A small network was shown many inputs. Here are its activations along a few directions, one row for each input.
In each table, some parts of the input vary, and every possible input appears once, in random order.
Descriptions start from the smaller parts, as in this example, which fits no table here: one of 6 places along a line, together with either a single point or one of 9 places around a ring or (one of 2 separate values, together with one of 5 places around a ring).
Shared parts are said once, and a part with two or three values counts as separate values.

Other details of the inputs vary at random and push rows far along two fixed directions, the same in every table; ignore that.

Table:
r1: [-0.30 -5.09 -6.03  3.07 -2.38  1.46 -2.71 -8.51 -0.01  0.74  1.33]
r2: [ 2.88 -0.33  2.57 -2.40  0.38 -1.21  2.75  3.20  1.90  0.26 -0.97]
r3: [ 3.77  3.51  1.65  3.35  0.99 -5.65  3.56 -5.77 -5.01  1.15  4.04]
r4: [ 0.10  2.66  2.40 -1.32  0.93 -1.17  1.92  4.35  0.56  0.03 -0.22]
r5: [ 2.86  1.46  2.38 -1.25  0.27 -2.81  2.60 -1.18 -2.31  0.57  1.92]
r6: [-3.55 -5.80 -5.38 -0.66 -2.30  5.48 -3.74  0.30  4.64 -0.71 -2.34]
r7: [-0.42  3.80  3.38 -2.02  0.92 -0.16  0.71  4.40 -0.81  0.06 -0.58]
r8: [-2.45 -2.97 -4.75  4.28 -0.44  0.20 -2.97 -8.61 -2.41 -1.35  1.68]
r9: [ 2.72  0.04  4.03 -4.74 -1.29  2.40 -0.51  8.04  3.51  1.91 -2.27]
r10: [-5.28 -1.62 -2.78  0.75 -0.66  5.53 -5.51  1.66  2.00 -1.09 -2.68]
r11: [ 4.96  0.41  1.32 -0.07 -0.10 -5.23  3.96 -5.86 -3.67  0.57  3.96]
r12: [ 2.74  0.83  1.93  0.22  1.61 -4.15  3.77 -1.28 -1.35 -0.42  1.17]
r13: [-1.63 -4.69 -5.48  3.96 -1.21  0.41 -3.08 -9.59 -1.87 -1.03  1.78]
r14: [-0.52  1.74  3.47 -3.27  1.39  1.57  0.67  9.00  3.05 -0.19 -3.42]
r15: [ 2.80  1.91  3.02 -1.48 -0.47  0.01  1.10  3.48  0.49  2.34 -0.26]
r16: [-4.98 -3.22 -3.80 -0.53 -1.32  5.60 -4.81  0.29  1.88 -0.97 -2.45]
r17: [ 1.10  3.00  0.72  3.54  3.16 -6.52  3.85 -5.23 -4.49 -1.81  2.92]
r18: [-0.99  3.80  2.32 -0.55  1.35 -1.34  1.58  4.47  0.04 -0.47 -0.27]
r19: [ 1.29  1.51  2.38 -2.01  0.37 -1.07  2.27  4.13  1.18  0.50 -0.10]
r20: [-5.10 -0.95 -3.34  1.11 -1.20  6.66 -5.41  2.71  2.67 -0.08 -3.25]
Each input here is: one of 4 places along a line, together with one of 5 places along a line.
The inputs of r19 and r13 match in every part but the place on the line of 5. If r18 is changed in the same way as r19 into r13, which row does it become?
Answer: r10
Change only the place on the line of 4 in r15. List by row number the other rows that result.
Answer: r1, r3, r20

Table:
r21: [-1.24 -2.76 -1.75 -1.16 -2.15  5.67 -3.39  3.57  3.89  1.73 -2.92]
r22: [-1.16 -3.03 -2.54  0.78  0.21  0.71 -0.78 -1.07  2.09 -1.25 -1.13]
r23: [ 0.33  2.17  0.57  1.22  1.74 -3.55  3.70 -0.79 -1.33 -1.06  1.11]
r24: [ 0.29  1.69  0.65  0.87  2.01 -4.31  3.30 -2.77 -2.85 -2.12  1.78]
r25: [ 3.61  0.86  2.62 -1.26 -0.72 -0.14  0.74  2.31  0.64  1.95 -0.56]
r26: [ 1.25  3.45  2.16 -0.37 -0.03 -0.66  0.22  1.13 -1.39  1.10  1.01]
r27: [-1.22 -3.43 -2.31 -1.49 -2.05  3.79 -2.08  2.42  4.01  0.71 -2.21]
r28: [-0.57  3.18  2.07  0.79  1.35 -0.47  0.26  3.09 -0.54  0.76 -0.40]
r29: [ 0.41  3.14  2.13  1.45  1.50 -3.52  1.33 -2.92 -4.40 -0.54  2.19]
r30: [-3.03 -1.16 -3.45  1.74  0.86 -0.51 -0.03 -3.32 -0.54 -2.21  0.24]
r31: [ 0.54  1.80  3.29 -3.01 -0.66  2.51  0.17  8.69  3.51  1.25 -2.25]
r32: [-1.57 -2.35 -2.79  2.07 -0.57  2.03 -1.80 -1.61  1.21 -0.28 -0.40]
r33: [ 1.95  1.12  1.36 -0.50  1.09 -4.23  3.50 -0.91 -0.91 -0.73  1.74]
r34: [ 2.11  3.04  1.40  2.12  0.61 -2.28  1.36 -2.05 -2.40  1.34  1.98]
r35: [-1.12 -2.92 -3.59  2.31  0.51 -0.79  0.35 -4.30  0.53 -1.22  0.63]
r36: [ 2.31 -0.34  2.16 -2.47 -0.20  0.48  1.52  4.82  2.77  1.84 -1.25]
r37: [-2.19 -0.82 -2.40  1.37 -0.93  2.24 -3.23 -3.20 -1.53 -0.29  0.48]
r38: [ 0.03  1.36  1.27 -0.41  1.91 -1.32  1.82  3.02  0.64 -1.23 -1.26]
r39: [-2.96  0.79 -2.13  3.05  0.08  0.36 -1.55 -2.31 -1.10 -0.43  0.37]
r40: [-0.91 -0.33 -1.77  2.06 -0.53  1.81 -2.72 -1.91 -0.23  0.37 -0.51]
r41: [ 2.98  0.49  1.59 -1.69 -0.16 -2.77  2.55 -0.21 -0.53  0.92  1.52]
r42: [ 1.59  0.18  0.72 -0.01  1.14 -4.29  3.05 -2.97 -2.14 -1.24  2.28]
r43: [-4.09 -0.03 -1.62  0.77 -0.07  2.42 -3.27 -0.02 -0.52 -0.82 -0.84]
r44: [ 1.70  0.73  1.14  0.50  0.37 -3.03  1.52 -2.92 -2.83 -0.29  2.52]
r45: [-0.35  3.87  2.32  0.23  1.08 -1.77  0.66  1.60 -1.88  0.33  0.75]
r46: [-1.74 -3.08 -1.62 -0.83  0.08  0.96 -0.87 -1.08  1.14 -1.91 -0.84]
r47: [-0.58 -1.55 -1.14 -1.32 -2.45  4.56 -2.38  3.27  3.07  1.62 -1.93]
r48: [-1.43 -2.04 -3.32  2.13 -0.71  0.20 -1.54 -4.74 -0.87 -0.99  1.37]
r49: [-0.85 -3.08 -1.54 -1.75 -2.10  4.32 -3.37 -0.50  1.19  0.76 -1.45]
r50: [-0.24 -4.53 -2.80 -0.11 -1.19  0.72 -1.50 -5.14 -0.14 -0.62  0.37]
r51: [-2.11 -2.13 -2.03 -0.49 -0.57  2.07 -0.40  1.88  3.05 -0.81 -1.72]
r52: [-1.67 -2.90 -2.31  0.88 -0.75  1.51 -2.24 -3.81 -0.54 -1.28  0.28]
r53: [-2.98 -1.80 -2.18  0.44  1.03  0.40 -0.55 -2.31 -0.44 -2.78 -0.75]
r54: [ 0.44  2.60  3.50 -2.68 -0.21  2.15 -1.11  4.87  0.01  1.12 -1.17]
r55: [-1.02  3.17  3.49 -1.79  0.81  2.29 -1.18  8.81  2.06  1.00 -3.18]
r56: [ 3.01 -0.42  2.44 -2.22 -0.16 -0.33  1.35  3.37  2.05  1.34 -1.07]
r57: [ 1.29  3.43  2.01  0.34 -0.26 -0.36  0.50  1.52 -0.70  1.51  0.72]
r58: [ 2.88  0.95  2.38 -2.06 -0.96 -0.20  0.88  0.99 -1.02  1.80  0.82]
r59: [ 3.19  1.67  2.28 -1.81 -0.90 -0.88  1.13  1.10 -0.49  1.76  0.93]
r60: [ 3.08 -0.63  0.96 -0.86 -0.07 -3.30  2.31 -2.99 -2.01  0.48  2.38]
r61: [-2.56 -1.38 -3.09  2.44  1.45 -0.26  0.30 -2.41  0.16 -1.73 -0.41]
r62: [ 2.60  1.01  1.85  0.70  0.58 -2.25  1.46 -0.16 -0.69  0.14  0.79]
What do these inputs look like to the network?
Answer: one of 6 places along a line, together with either one of 2 separate values or one of 5 places along a line
The inputs of r62 and r44 match in every part but the place on the line of 6. If r25 is changed in the same way as r62 into r44, which row does it become?
Answer: r58
The inputs of r37 and r34 match in every part but the place on the line of 6. If r43 is changed in the same way as r37 into r34, which row does it become?
Answer: r28
A walk changes only the place on the line of 6. It starts at r22 and steps to r35. List the rest of the walk in order.
Answer: r51, r33, r42, r46
A walk changes only the place on the line of 6. It starts at r50 and steps to r60. List the rest of the walk in order.
Answer: r41, r27, r36, r56
